Each row below holds a small network's activations on one input, seen along a few directions.
Each table varies a few parts of the input and shows all the possible inputs, shuffled.
Descriptions start from the smaller parts, as in this example, which fits no table here: one of 2 separate values, together with either a single point or one of 11 places around a ring or (one of 4 places along a line, together with one of 8 places around a ring).
Shared parts are said once, and a part with two or three values counts as separate values.

Other details of the inputs shift rows strongly along two fixed directions, in all tables alike. That doesn't count.

Rows:
r1: [ 19 -31   2  30 -16   8  26 -13 -25  40  17]
r2: [ -2  24   6  -4  56  -5   1  -2  -7 -36  16]
r3: [-16  -1   2 -14   7  -9  -9   1   7 -18   4]
r4: [  22    0   24  -53 -120  -10  -98  -37   17   41   15]
r5: [-10  10  17 -57 -68 -21 -80 -15  27   6   5]
r6: [-14  14  21 -58 -57 -24 -82 -12  30   3  -1]
r7: [ -7 -14  -3  18  43  -2   3  -1 -33   4   0]
r8: [ 23 -17   7  24  -9   7  36   0  14  37  -4]
r9: [ -7  21   6  81 -49  27  25  25  -7  -2  30]
r10: [ 28 -22   3  25 -10  14  31  -7  -4  41  -4]
r11: [ -9  -1  -7   3  41  -3  24  13   6  -2 -18]
r12: [ -7 -27  10   5 -21  -4  19   6  14  20  10]
r13: [ 24 -15  -4   9 -15  14  10 -10 -10  31  -6]
r14: [ -53   84  -47   -8   42    8  -76   30  -46 -109  -27]
r15: [ -5   4   7  15  44  -5  28   2  -4 -20  11]
r16: [ 31 -25 -12  21 -17  16  33 -11 -18  40   0]
r17: [-16   5 -17 -15  42  -5   1  11  -3 -18 -21]
r18: [38  7 16 17 -4 16 49 -7 29 15 18]
r19: [-30  -4  -8 -14  41 -15  -8   9 -17 -34  -5]
r20: [-15   8 -18 -14  45  -2   9   8   1 -37 -20]
r21: [ 23   5   9   4 -11   6  31  -6  24   7   4]
r22: [ 10 -27   0  12 -18   8  49   8  22  26  -5]
r23: [-18   9   1 -24  19 -20 -50  -3 -11 -17  -5]
r24: [ -9  -8 -16  -2  36   0  27  11  -6 -17 -15]
Description of these inputs: one of 2 separate values, together with either a single point or one of 11 places along a line.
Changing only the choice among 2 separate values turns r20 into r3. The same change can be made to r22. Which row results? -> r12

Rows:
r25: [  0   1  -1  -2 -49   4 -16   5  14  23  -8]
r26: [  2 -24  21 -18 -29 -15 -13 -13  18  21  10]
r27: [ -1  -2   4   0 -49   1 -17   0  16  18 -11]
r28: [-22  47 -33 -63  24  -9 -87   0 -23 -74 -38]
r29: [ 28 -13   5 -20 -25   0 -13 -21   5  23  -5]
r30: [ 46 -16  16 -35 -93   3 -25 -36  28  48  11]
r31: [ 5 -2 -1 67 54 20 95 25  5  4  7]
r32: [-50  35 -35 -61  42 -19 -93  10 -35 -79 -41]
r33: [  6  -9   2  68  52  20 100  22   3  -4   7]
r34: [-34   2 -16  12  52  -4  24  21 -17 -44  -4]
r35: [ 24 -37  35 -11 -89  -7   6 -24  39  56  30]
r36: [  7  -3  30  -2 -94  -3 -17  -6  47  32  11]
r37: [  5 -48  -3  43  50   4  70   6 -21  28  -4]
r38: [  8  10  13 -37  -3 -12 -32 -14  16   3   5]
r39: [ 12  15   9  -7 -44   5   5  -3  28  -8  13]
r40: [  9 -20   8 -19 -28 -10 -20 -10   4  40  -4]
r41: [  32   23   39   42 -110   15   -8  -11   28   29   54]
r42: [ 30 -36  30  -5 -84  -5  -7 -23  29  72   6]
r43: [ -7 -26 -20  70  48  22  95  29 -19  16  -3]
r44: [ -4 -36  13  42  54  -6  65   6  -2  25   6]
r45: [ -5  26 -30  -8  30  12  -6  10 -17 -31 -18]
r46: [ -30   42   -1  -76  -47  -23 -114    0   20  -34  -12]
r47: [-14  21   0  25 -43  10 -47   3 -33  -6  19]
r48: [ 17   5  -3 -38  -6  -6 -38 -16  -2  13 -12]
r49: [-46  27 -15 -78  59 -36 -98  -2 -23 -56 -23]
r50: [ -6  14 -34   9  53  12  22  11 -29 -44 -20]
r51: [ 15 -11 -12  69  48  24  89  17 -12  10 -12]
r52: [ -5   3   3 -26  46 -12 -12  -7  -4 -25  -3]
r53: [ 10  18  17   0 -38   2  -6  -3  34   1   3]
r54: [-14  20  17  33 -54   4 -35   4  -6  -6  39]
r55: [ -9   6   1 -14  67 -14  -2  -4  -8 -26  -7]
r56: [  23  -22   13    8 -110   12   10   -8   30   47   11]
r57: [-42  22 -32 -80  64 -28 -94  -2 -42 -56 -31]
r58: [-25  -9  -8 -11  68 -14   8   7 -18 -16   1]
r59: [-15 -20  -6  68  53  16  96  32  -4   7  11]
r60: [-15  29 -20 -72  45 -23 -92 -16 -25 -47 -35]
r61: [ -8  -1  -7 -13  70  -9  16  -4 -15 -34   1]
r62: [ 41 -13  36 -14 -79   3   7 -24  47  57  31]
r63: [-15  36 -25  55  61  20   2  13 -65 -48   4]
r64: [ 42   1  12  10 -97  20   6  -9  37  53   5]
r65: [  2 -49  -9  43  55   5  80   5 -28  24   2]
r66: [-15   4   7 -11 -30  -6 -21   6  19 -12   0]
r67: [  5  -3  -5  64  54  23 102  25   3   1  14]
r68: [ 10  -6 -17  -5  54   4  18  -3 -24   0 -10]
What do these inputs look like to the network? -> one of 4 separate values, together with either a single point or (one of 2 separate values, together with one of 5 places around a ring)
Changing only the choice among 4 separate values turns r60 into r44. The same change can be made to r29. Which row results? -> r26
Change only the choice among 4 separate values in r56. List by row number the other rows that result. -> r34, r39, r50
Change only the choice among 2 separate values in r68. List by row number the other rows that result. -> r45
Which other rows agree with r65 in the choice among 4 separate values? List them by row number. -> r25, r27, r32, r37, r40, r42, r43, r47, r56, r57

Rows:
r69: [ -2  22 -10 -21 -34   1 -46  -7 -10 -20  -7]
r70: [ 24 -12  17  35 -45  12  36  -4  17  42  14]
r71: [-24   3 -21  21  50   5  15  15 -37 -30  -1]
r72: [-30  11 -12   5  67  -8  -5  12 -31 -34  -1]
r73: [ -7  12 -12  17  58   8  19   9 -21 -22  -4]
r74: [ 17 -12   2  52  15  21  68   8   1  26   7]
r75: [ 19 -20   3  43  22  19  86  12  18  22   3]
r76: [-17  24 -10 -23  33 -11 -34   0 -15 -40  -7]
r77: [ 26   0  14   4 -87   6 -13  -9  23  36  10]
r78: [-20   3 -13  22  56   1   8  15 -27 -23  -9]
r79: [ 14  11  19 -28 -67  -8 -42 -18  26   9  13]
r80: [-12  10 -17  23  54   2  14  13 -27 -22 -10]
r81: [ 17  13   7 -39 -69   1 -32 -11  39  13  -4]
r82: [  7 -20  12  54  13  11  57   6  -3  25  14]
r83: [ 30   3  15   2 -79  13 -10  -9  29  39  11]
r84: [ 26 -34  31  52 -52  12  67  -3  28  62  38]
r85: [ -9  11   9 -39 -24 -14 -51  -7  14 -19  -3]
r86: [-21  22 -28   2  53   1 -13  11 -37 -46 -18]
r87: [  3 -51  -5  -6  66 -14  37 -10 -15  25 -17]
r88: [  6   0  24 -22 -67  -9 -34 -14  27  19  24]
r89: [  6   7  18 -21 -69  -4 -48 -13  20  17   6]
r90: [  0  -4  -9 -99  18 -35 -81 -30  -8  -9 -33]
r91: [-14 -43 -15 -18 107 -19  27  -5 -29   5 -19]
r92: [  6 -29  10  45  19  10  75  12  14  21   4]
r93: [-22  20   0 -61 -16 -20 -66  -3  15 -28  -8]
r94: [-17   7 -12   6  26  -2 -14  11 -22 -23 -10]
r95: [ 15 -10  28 -17 -81  -5 -15 -11  39  33  23]
r96: [ 46 -26  17  67 -58  31  80   3  25  67  21]
r97: [-12  16  -6 -25 -35  -6 -54  -3  -7 -13   2]
r98: [ -7  34  -3 -57 -14 -12 -76 -13   7 -36  -6]
r99: [ -8  15  -5 -20 -33  -2 -53  -5  -7 -15  -6]
r100: [ -6  15 -10  -4  37   1  -2   3 -10 -26  -1]
r101: [  4   4  14 -33 -68  -7 -38 -10  34  12  -2]
r102: [ 11 -18   0  46  15  12  79  11  11  22  -1]
r103: [ 12   9  15 -38 -69  -7 -35 -13  38  10   0]
r104: [ -7 -12 -29 -52 117 -18  -6  -4 -38 -29 -39]
r105: [ -3 -10   6  24  19   2  26   4  -4   2   9]
r106: [-17   6 -16  10  25   5  -8   7 -29 -29  -8]
r107: [-19  -1  -5  16  62  -5  14   9 -20 -29   0]
r108: [ 19 -14  -9  60  10  30  76  10 -11  18   7]
r109: [ 39 -26  28  62 -55  19  71  -5  24  65  28]
r110: [-22   9  -6  -3  26  -7 -15   8 -15 -16   0]
r111: [-19  16 -12 -16  52 -11 -11   8 -14 -44 -13]
r112: [-15  31 -27 -21  28   4 -37   4 -26 -43 -18]
r113: [  4   7  12 -21 -74  -4 -49  -7  15  18  11]
r114: [-15  16   1 -47 -30 -15 -50  -4  18 -11  -5]
r115: [ -8   7 -14   9  70   4  30  13 -13 -33  -9]
r116: [  2 -20   4  51   9  10  54  13  -4  29  15]
What do these inputs look like to the network? -> one of 4 places along a line, together with either a single point or one of 11 places along a line
Changing only the place on the line of 4 turns r110 into r70. The same change can be made to r88. Which row results? -> r79
Changing only the place on the line of 4 turns r92 into r93. The same change can be made to r85. Which row results? -> r95
Change only the place on the line of 11 in r108. List by row number the other rows that result. -> r73, r74, r75, r81, r83, r96, r98, r100, r112, r115
Change only the place on the line of 4 in r69. List by row number the other rows that result. -> r71, r106, r108
